Each row below is a small network's average activation on inputs in which a field has the value named, seen along a few directions.
Related values have similar rows: they may be neighbours, one step apart, or belong to one group.
(in the rows, 500 means zero)
Strong random noise was added to every row along 3 fixed directions; ignore it. To show where, here is one row again and again, with new noise each time:
[465 477 442 455 493 565 476 473 510 548 455 498 487 579 507 547 555 522]
[515 481 456 478 442 555 529 465 590 574 399 490 449 563 454 578 408 542]
[586 511 530 440 518 524 546 504 494 478 511 514 559 639 453 421 488 431]
[488 476 434 488 433 565 513 454 600 595 381 483 423 544 465 615 418 566]
[495 500 451 494 476 563 488 454 553 568 428 474 435 559 489 578 499 531]


Field VIZ:
mef: [323 479 449 391 512 516 431 479 517 500 494 608 476 435 539 550 509 542]
kaz: [589 508 480 691 395 514 429 461 608 614 435 432 339 383 518 599 461 565]
liki: [461 428 466 455 508 396 450 505 448 475 490 500 570 394 557 554 435 543]
gofog: [588 543 640 461 481 338 664 546 598 454 492 563 559 424 348 424 140 507]
sis: [623 517 551 537 487 457 543 496 479 508 495 434 567 562 502 462 541 466]
futi: [348 431 515 567 489 565 484 511 489 506 513 514 469 380 533 521 439 577]
lileg: [588 551 560 415 589 500 498 565 334 392 634 534 644 690 483 314 693 332]
lede: [492 568 511 583 504 496 606 542 587 523 513 412 480 474 514 588 373 523]
fes: [503 470 501 510 492 564 549 476 597 464 469 552 408 457 412 478 326 541]
fuf: [456 349 498 507 420 452 534 589 493 486 469 550 606 427 491 497 374 619]
gofo: [438 527 470 452 481 517 581 540 565 496 496 490 452 597 479 514 442 532]
rebul: [461 550 477 468 481 470 465 450 494 560 500 534 410 403 508 521 621 463]
zupi: [419 500 437 582 477 575 370 472 515 510 448 527 366 417 516 549 674 527]
dami: [418 440 401 560 497 507 509 485 456 530 459 432 542 445 605 641 524 588]
tel: [551 438 483 436 400 419 484 497 544 552 415 515 548 415 465 549 385 508]
Each value of VIZ is a pair of two hidden parts, and every pair occurs once (3 first parts, 5 second parts).
rebul and gofog share the first part; rebul and zupi share the second. Which value has the first part of zupi and the second part of gofog?
Answer: futi
liki and tel share the first part; liki and fuf share the second. Which value has the first part of fuf and the second part of tel?
Answer: kaz

Field ZIKU:
zotoz: [579 719 579 699 635 633 466 397 546 535 586 361 169 542 472 532 648 413]
sarup: [477 468 453 351 454 602 663 507 557 545 436 526 539 659 430 509 369 486]
fis: [473 472 559 522 587 392 433 560 418 390 557 510 607 423 558 415 527 467]
kek: [323 442 441 487 508 447 493 545 586 506 468 538 459 294 568 605 344 610]
situ: [455 479 501 562 537 429 394 531 363 443 572 453 594 441 613 522 664 546]
mab: [465 526 412 500 426 612 440 403 513 649 427 399 434 568 563 655 598 541]
nup: [568 425 435 642 450 486 478 476 540 620 432 357 525 467 586 608 494 557]
zazi: [498 528 528 501 489 429 460 433 605 507 429 514 356 279 462 534 327 510]
doko: [675 481 468 554 370 431 489 423 554 632 369 397 431 535 480 586 465 518]
pefit: [454 597 476 570 412 600 537 444 668 575 424 545 215 420 374 572 318 578]
mefun: [605 605 640 565 549 502 531 448 579 424 527 540 353 433 352 399 360 408]
kagut: [351 395 414 291 383 584 583 571 653 528 409 644 544 551 372 521 377 539]
sep: [542 633 545 528 587 604 563 509 455 468 580 469 419 649 442 454 593 434]
gurut: [843 735 665 593 520 475 643 409 588 497 556 404 394 689 366 421 416 310]
zum: [633 653 613 790 616 403 408 458 475 489 542 306 325 346 579 545 560 455]
lere: [504 296 397 222 427 510 521 557 282 444 513 652 885 698 534 347 718 494]
bigo: [282 418 435 472 566 472 406 534 464 457 505 541 546 356 614 575 540 620]
kopar: [567 384 614 254 385 493 765 643 657 390 424 750 624 556 220 312  41 486]
guki: [526 381 547 502 535 398 545 580 362 417 595 530 797 536 616 364 522 450]
gafab: [457 624 501 646 427 486 419 409 740 578 363 480 136 259 469 715 321 600]
nel: [455 459 457 560 605 465 411 530 273 491 625 393 649 488 667 483 754 549]
terez: [600 370 417 420 243 490 640 540 629 600 317 577 662 671 358 568 186 551]
The values of ZIKU form a ring.
Going along ZIKU from zazi by way of its neighbour gafab, in what order are pefit, kagut, sep, bigo, kopar, guki, nel met?
Answer: kopar, pefit, kagut, sep, nel, guki, bigo
Name the neighbours of mab, in listed order.
Answer: gurut, terez
Name the neighbours of zum, in listed order.
Answer: fis, situ
Name the neighbours of doko, in listed order.
Answer: nup, lere

Field MULED:
sud: [779 517 671 410 609 301 400 490 265 396 534 499 595 551 472 181 749 293]
rudal: [568 599 510 768 484 660 275 466 490 550 552 354 291 482 534 505 806 458]
gek: [409 526 426 546 606 719 392 480 529 399 554 537 274 458 571 413 768 470]
rulo: [339 549 443 521 495 381 388 499 601 547 453 511 335 220 481 690 403 589]
fuge: [450 636 551 392 504 558 601 530 684 502 482 482 405 581 457 583 289 498]
roru: [600 438 560 693 522 552 561 551 369 487 582 423 618 520 516 361 597 458]
mipo: [682 605 586 334 432 532 697 466 624 539 472 588 432 636 285 392 226 339]
vovo: [434 492 532 439 413 436 393 396 492 519 462 652 448 303 461 501 562 480]
galan: [344 438 518 456 559 582 578 565 502 397 558 614 473 539 435 382 335 498]
fero: [871 718 622 524 541 516 577 452 436 498 578 441 520 762 413 316 641 261]
minir: [139 444 297 390 630 575 415 526 366 630 564 470 697 533 691 722 783 618]
zinu: [585 386 419 557 463 383 417 457 402 425 469 429 571 423 604 573 597 633]
bod: [574 425 387 414 448 429 599 539 450 531 458 464 717 733 595 564 470 466]
lapu: [529 585 646 599 594 352 453 498 461 449 620 447 638 355 639 485 499 433]
dava: [395 433 551 587 569 481 592 559 463 386 573 468 533 534 501 474 380 653]
Each value of MULED is a pair of two hidden parts, and every pair occurs once (3 first parts, 5 second parts).
roru and rudal share the first part; roru and zinu share the second. Which value has the first part of zinu and the second part of rudal?
Answer: sud
minir and mipo share the first part; minir and lapu share the second. Which value has the first part of lapu and the second part of mipo?
Answer: vovo

Field FOPI:
vov: [399 317 343 461 225 502 655 462 763 746 210 489 533 455 516 834  75 752]
fom: [513 615 623 469 647 498 455 557 464 360 716 553 503 465 500 316 493 319]
lofez: [783 462 558 705 392 368 629 529 713 470 419 405 467 395 467 527  63 584]
vegu: [542 405 364 439 445 520 439 530 379 546 547 532 693 596 560 497 719 534]
dem: [466 463 469 632 387 367 456 480 618 605 349 372 344 268 465 758 207 713]
tus: [498 481 489 250 495 533 652 501 510 448 470 623 562 608 348 414 441 404]
bis: [296 354 473 337 583 405 556 703 479 370 491 721 720 470 442 378 444 553]
zev: [669 577 556 501 332 581 631 450 747 648 286 430 312 563 275 598 157 484]
gopom: [389 535 550 421 671 526 440 600 299 270 775 654 605 576 527 214 789 280]
dak: [729 584 502 692 315 567 554 334 711 681 243 319 232 501 439 724 278 543]
dute: [577 657 656 492 596 580 605 458 446 435 646 496 414 586 370 324 479 344]
mazup: [430 390 529 465 351 405 525 508 659 547 338 568 466 295 470 595 203 608]
fof: [696 641 519 631 476 533 551 390 646 633 435 456 324 627 433 530 500 543]
gitu: [590 468 539 644 460 468 552 481 493 509 430 385 550 460 513 571 346 562]
The values of FOPI form a ring.
Going along FOPI from dak by way of its neighbour fof, in what order are vov, vegu, bis, zev met?
Answer: zev, bis, vov, vegu
Name the neighbours of lofez, in listed order.
Answer: dem, gitu
Name the neighbours of dute, in listed order.
Answer: tus, gopom
